A small network was trained on made-up records. Each row is its average activation on records with the value named, seen along a few directions.
Related values have similar rows: they may be neighbours, one step apart, or belong to one group.
(in the rows, 500 means zero)
Strong random noise was added to every row along 13 fixed directions; ignore it. To show where, here is one row again and again, with new noise each time:
[369 489 658 538 393 540 503 496 489 665 406 491 405 292 531 472 585 520
 498 379 446 557 566 507]
[553 432 657 519 431 343 474 505 549 539 396 517 386 358 587 457 527 394
 581 507 518 359 647 502]
[679 488 467 513 498 310 598 526 430 466 483 583 558 553 488 397 372 492
 508 588 468 334 514 472]
[478 452 396 551 426 523 564 429 647 487 807 402 668 483 487 575 494 584
 631 400 615 403 553 436]
[494 377 531 548 410 503 580 443 681 550 539 436 451 371 551 468 504 476
 546 481 551 420 608 470]
[525 566 582 411 517 552 490 419 551 464 408 430 657 371 455 500 534 579
 477 343 531 667 597 620]
[470 525 394 569 490 547 501 586 303 599 552 589 428 481 517 451 552 555
 440 466 429 545 276 452]
[488 430 525 575 488 512 422 416 452 560 514 603 508 455 408 441 522 524
 553 437 363 418 569 517]
[438 523 523 638 304 447 651 486 459 616 404 501 479 305 580 343 533 484
 385 485 502 521 581 348]
[477 374 529 403 467 512 610 552 596 541 549 467 455 594 407 417 356 566
 478 585 406 418 546 519]
[347 452 490 451 462 443 373 489 760 523 628 430 539 623 353 642 554 486
 592 487 461 423 559 460]
[520 519 468 466 510 430 470 502 384 583 492 575 416 378 480 537 500 541
 418 399 447 455 504 540]
[730 387 421 514 525 511 410 499 377 324 580 568 387 583 399 294 556 482
 529 526 453 391 401 489]
[553 507 449 469 511 372 537 538 611 596 477 520 484 522 369 567 506 556
 472 474 432 472 344 506]
[605 498 560 421 551 553 601 510 498 420 413 462 530 528 512 432 403 518
 507 506 500 546 484 587]


Values of U:
u3: [505 590 442 569 545 613 575 441 466 344 632 365 629 470 673 627 491 491
 651 389 715 527 446 502]
u5: [493 552 620 411 463 442 601 541 396 544 464 490 440 427 548 539 384 522
 507 448 488 427 574 538]
u2: [531 562 278 538 497 423 505 514 538 559 624 576 644 493 464 532 553 545
 366 552 540 537 434 410]
u6: [357 495 625 424 430 411 505 581 684 613 568 419 635 522 459 554 509 548
 577 546 542 532 608 464]
u1: [325 582 552 605 414 484 555 491 626 489 489 445 637 615 595 576 488 357
 645 580 549 473 564 325]
u10: [417 501 521 466 516 399 432 550 610 602 517 550 603 496 560 586 482 477
 500 586 518 490 623 522]
u7: [511 392 506 650 574 415 553 391 658 632 361 595 553 469 569 519 427 419
 549 607 435 407 516 534]
u15: [382 609 478 549 385 451 722 441 568 530 445 422 550 556 472 565 357 508
 333 558 527 511 667 360]
u8: [558 475 330 562 710 467 474 445 375 630 540 675 647 462 618 583 382 586
 468 590 474 509 438 656]
u12: [535 433 503 501 432 354 338 390 490 499 605 524 650 264 533 460 554 580
 505 458 638 412 872 545]
u11: [502 472 588 459 598 653 563 640 435 486 519 499 364 710 571 592 392 476
 639 632 494 500 323 578]
u13: [340 490 581 590 380 548 459 593 433 544 505 503 512 549 623 382 545 426
 498 682 534 552 630 381]
u9: [568 599 525 590 434 417 686 541 470 683 455 530 469 424 437 532 526 589
 495 393 450 505 241 432]
u4: [327 606 606 430 356 666 578 542 460 337 442 286 467 654 351 358 545 540
 380 470 484 673 530 371]
u14: [466 582 492 484 511 541 692 521 548 468 534 329 379 440 768 735 410 443
 517 485 747 481 462 482]
U is arranged as 5 separate groups.
List the group mates of u7, in the order listed. -> u3, u4
List the group mates of u1, in the order listed. -> u5, u9
List the group mates of u11, in the order listed. -> u15, u13
List the group mates of u12, in the order listed. -> u8, u14
